Each row below holds a small network's activations on one input, seen along a few directions.
In each table, some parts of the input vary, and every possible input appears once, in random order.
A made-up example of a description, with smaller parts first: one of 5 places around a ring, together with either a single point or one of 11 places along a line or (one of 3 separate values, together with one of 4 places along a line).
Shared parts are said once, and a part with two or three values counts as separate values.

Other details of the inputs vary at random and push rows far along two fixed directions, the same in every table; ignore that.

Rows:
r1: [-25  25  -2  -4 -22  -1  62  24  41  -2 -22 -38 -37]
r2: [ 26  19  -8  22 -20  -5 -20 -30 -13   9  50   1  39]
r3: [ 26  21 -22  24 -14   2 -66 -37 -30  25  66  13  60]
r4: [  0 -72   8  -8  64 -15 -32  48 -36 -38 -29  54 -36]
r5: [ 17 -67  18  -8  62 -30 -35  48 -25 -27 -31  62 -32]
r6: [ -9  33   4  -9  -7  11  47   9  22  13   3 -24 -27]
r7: [ -7   5   5   6   6  11  59   3  14 -25  14 -34   1]
r8: [-20   1  12  12 -12   1  66  26  32 -30 -18 -59  -2]
r9: [  6 -70  12  -4  72 -18 -36  54 -37 -14 -40  52 -23]
r10: [-19  16   8 -13 -18  11  66  -4  52   1 -28 -41 -28]
r11: [ 16   9  -2  19 -23  -8   3 -42  16 -11  13 -22  25]
r12: [ 11  38 -20  -9 -40  11 -50 -29 -29  43  46  20  30]
r13: [ 14  29 -28  -1 -50   7 -76 -56 -26  39  27  24  34]
r14: [ -1 -41  11  -6  48 -19   7  45   8 -25 -27  10 -17]
r15: [ 21  19 -14  29 -24  18 -66 -34 -48  20  60  10  56]
r16: [-10  24  -1  -4 -14   8  35 -13  34   5 -22 -26 -29]
r17: [-36  31   9 -17 -32  -8  74  20  42  -7 -24 -38 -18]
r18: [  0  -1   6   5  12  -2  39 -11  40 -21 -15 -39   9]
r19: [ -3 -40  20 -36  54  -8 -46  20 -26  -1 -49  77 -41]
r20: [ -3  36  -6  -5 -34  15  11 -12   7  32  30 -15   4]
r21: [ -3 -29  25 -42  60  -4 -29  40 -34   7 -25  77 -39]
r22: [ -8  11  13   9  12   9  86  14  30  -9  -3 -55   9]
r23: [  6  30 -35   2 -62  -3 -76 -27 -33  39  37  25  33]
r24: [  8 -70  12 -11  71  -1 -34  15 -29 -38 -35  53 -32]
r25: [ 19  10 -18  32 -32  13 -78 -56 -35  10  35   3  53]
r26: [-32  20   5 -10 -32   2  83  28  55  -1 -22 -50 -31]
r27: [  5  16 -11  26 -23   4   6 -42   7   5   9 -40  40]
Description of these inputs: one of 3 separate values, together with either one of 4 places along a line or one of 5 places around a ring.
Changing only the choice among 3 separate values turns r16 into r1. The same change can be made to r10. Which row results?
Answer: r26
A walk changes only the place on the line of 4. It starts at r6 and steps to r20. List the rest of the walk in order.
Answer: r12, r21

Rows:
r28: [ 14 -23   3   6  21 -10 -51   2 -18   3 -13  29   4]
r29: [  9 -30   5   7  29   8 -60  13 -49  -5   5  41   7]
r30: [  2  37 -16   2 -32  -3 -16 -18   0  27  42   1  17]
r31: [  8  12  -8  16 -26  -6  26 -16  33  -7   4 -38   6]
r32: [-23  31  -4   0 -33  16  53 -20  34 -10   4 -50  -8]
r33: [ -9   1  21 -18  11  -2  47   2  23 -10 -21  -6 -23]
r34: [ -3   7  -3  10   4  11  26  -7  10  -3  -9 -30  -2]
r35: [  7 -37  -1   0  22 -12 -41  15 -28  -6  -4  25  15]
r36: [ 13  -8   2  11  10  -7 -27  -8 -27   2  24  26  20]
r37: [ -1 -20  12 -27  34  -2  -3  37  -5  13 -18  33 -19]
r38: [ 14 -11 -13  -1  -7  11 -67 -22 -40   7  15  44  -5]
r39: [ 12   3   4 -12   1   3 -57 -19 -28  15   8  40  13]
r40: [  0  25  -3   0 -22  -4   1  -8  -1  24  23   2   6]
r41: [ -8 -15  12 -13  25   9 -11  36 -15   6 -22  23 -29]
r42: [ 15 -35   5  -7  39  -1 -42  14 -36   1   5  47  16]
r43: [  1  -8  16  -6  21  -2  59  22  24 -28  -5 -15 -13]
r44: [  3  10   8  -2  17   0  45   0  25  -4 -13 -22  -1]
r45: [-12   4   2   0 -12 -13  22  17  14   4 -11  -4 -15]
r46: [ 18 -33  -3   6  13 -17 -41  11 -25 -16   7  29   1]
r47: [-18 -34  18 -27  38  15  26  29   6 -14 -49  10 -37]
r48: [  1  -4  15 -20  23  -3  -7  30  -6  12 -10  27 -16]
r49: [  3  19   2 -10 -15  -1  29   9  17  10  13  -7 -11]
r50: [  2  12   5   0  11   1  43  -5  35  -6   2 -26  -5]
r51: [ 17  -2   2   8  15  -3 -19 -16  -7  11  10  17   7]
r52: [  7  42 -16   2 -42   2 -25 -50 -12  22  32  -5  35]
r53: [ 31  18 -16  16 -19   1 -42 -41 -12  21  40  10  28]
r54: [ -8  -4   4   4   1 -14  41  15  14 -25 -12 -34   5]
r55: [  6  15 -17   7 -36 -10 -24  -4  -3  14  19   8   5]
r56: [ 13 -18  13  -1  29  -3 -32  11 -28  -4   7  32  14]
r57: [-12  17  -8  -2 -18 -11  23  15  14   5 -10 -15  -4]
r58: [ -3 -25  21  -4  43  12  18  26   7 -14 -37   1 -27]
r59: [-12 -23  21 -20  25  -5  17  26  16 -21 -50  13 -29]
r60: [ 12  15  -3  -8 -19   3  -9 -24   0   6  17   9   3]
r61: [ -2 -35  15 -22  29  -9  19  28  15 -28 -45  22 -45]
r62: [ 11  -9  -5  19   7   6 -37 -19 -24  11   9  16   2]
r63: [-14   3   6  -3  -7  10  23 -10   4  -5 -11  -9 -17]
r64: [ -1  20 -16  21 -37 -11   1 -20   9  -9  33 -34  32]
r65: [-15 -34  14 -25  36  -9  23  57  15  -5 -48  18 -36]
r66: [-11  -3  12 -11   6  15   6   3  -1  -7 -22   1 -16]
r67: [ -2  -5  -1  18  -4   6  -5  -5 -20  -7  17  -3  10]
r68: [ -2  13  -8  14 -15  -9  22 -13  32  -8   3 -36   5]
r69: [  0  14 -14  11 -37  -9 -34 -37 -10  11  13   7  18]
r70: [ -6 -36  24  -7  38 -13  20  42   4 -31 -33   1 -15]
r71: [ -4  29 -21   8 -38  14 -25 -40 -19  14  20  -8  21]
r72: [-10  37   0  -8 -30   4  42 -27  35   0  15 -35   5]
r73: [-19  21  -1  14 -20  12  64  -1  31 -24  14 -59   5]
r74: [ 10   6 -16  16 -11 -11 -25 -21  -4   7   5  -7  21]
r75: [-24  32  -2  -1 -27  10  66  10  36  -2   4 -53 -19]
r76: [ -9  30  -8   3 -39  12  37   0  17   7  15 -37 -10]
r77: [  1  25  -7  -7 -12  -4  -2  -1  -7  22  15   5   8]
r78: [ -2  28 -23  11 -43 -10 -25 -13   1  18  30  -5  16]
r79: [ 18 -41  -6   1  33  -9 -74   2 -30  11 -12  47   8]
r80: [  0  14  -8   4 -23  -9 -38   2 -11  21   8  14  13]
r81: [-14  -2   7   4  12   9  55  18  10 -26 -12 -34  -6]
r82: [ -5   9  -8   6 -17   5 -21  -2 -21  21  16  11  -5]
r83: [ -9  12   3  12 -19  14  67   4  28 -26   8 -54  -2]
r84: [  0 -24  15 -30  32   4  -8  11  -4   1 -25  32 -13]
r85: [ 22  13 -23  25 -29  13 -51 -42 -21  17  38   0  23]
r86: [ -2 -12   9   8  10 -13  33   5  26 -13 -24 -19 -14]
r87: [  7  50 -35  37 -63  15 -30 -64   0  24  60 -41  47]
r88: [  7 -18  26 -12  46   0  22  22  14  -9 -29   7 -17]
r89: [ -5  13 -11   0 -23  -8  -8 -20   1   0  -8  -2   9]
r90: [ -6   7  10  -2  13  -1  62  14  19 -20  -5 -27   6]
r91: [  8   9 -14  28 -35 -14 -31 -27 -19   2  34  -7  39]
r92: [-10 -19   3 -16  20  10  -5  33 -11  11 -19  18 -22]
r93: [ 23 -38   3 -10  52  -1 -65   4 -33  17  -6  59   5]
r94: [ -4  39 -25  11 -45   8 -21 -21 -19  29  31 -15  20]
r95: [-11 -35  15  -7  38  12  27  35  -3 -21 -24  -3 -12]
r96: [  0 -34   0 -16  19  -6 -50   5 -20   3 -26  44  -5]
r97: [  2 -34   6  -5  42  13 -10  15  -9  -1 -26  14 -14]
r98: [-10  -8   0  -9   2  -8   3   2  15 -15 -18   8 -18]
r99: [-10  26   4   6 -13   0  71  -2  40 -20  17 -50  12]
Changing only one part turns r80 into r48. The same change can be made to r79. Which row results?
Answer: r93
Changing only one part turns r36 into r91. The same change can be made to r84. Which row results?
Answer: r96
What is each input in this table made of?
Answer: one of 3 separate values, together with one of 4 places along a line, together with one of 6 places along a line
Change only the place on the line of 6 in r32. List by row number the other rows that result.
Answer: r38, r47, r63, r66, r71
Change only the choice among 3 separate values in r54. List by row number the other rows that result.
Answer: r81, r90

Rows:
r100: [ -7  11   4  -6  -3   3  25   8  10   2  -2  -9 -12]
r101: [  8  16  -4  12 -14   0   1 -20   1   3  23 -15  26]
r102: [ -7   9   2 -11  -9  -3  17   3  18   5 -13  -7 -11]
r103: [  2 -21  12  -5  29  -6  15   9   9 -18 -22   4 -11]
r104: [ -8   5   4  -6  -1   8  23   7   7  -3  -1 -11  -5]
r105: [ -1  10 -12  16 -28  -6 -12 -12  -1   0  14 -15  20]
r106: [ 11 -28  -5  -7  21   1 -72   0 -43   8  -2  57  -5]
r107: [  5  12 -10  13 -21   2  -6 -24   5   2  15 -17  18]
r108: [ -6  -2   2   4  -1  -6  23  17   7  -9  -1 -16   0]
r109: [  1  12 -10   4 -20   0 -24 -18  -9  12  11   8   5]
r110: [ -1 -16  11  -5  28   4   7  18  -4  -6 -14  10 -13]
r111: [  1   2   3   3   5   4  23   4  12  -6   3 -15   0]
r112: [ -2 -25  11  -8  32   1   5  17   0 -12 -29  12 -21]
r113: [  5  16  -9  -4 -16  -1 -26  -8 -11  22  16  14   8]
What is each input in this table made of?
Answer: one of 2 separate values, together with either a single point or one of 6 places along a line
Change only the place on the line of 6 in r103. List by row number the other rows that result.
Answer: r102, r106, r107, r109, r112
Change only the choice among 2 separate values in r102. List by row number the other rows that result.
Answer: r113
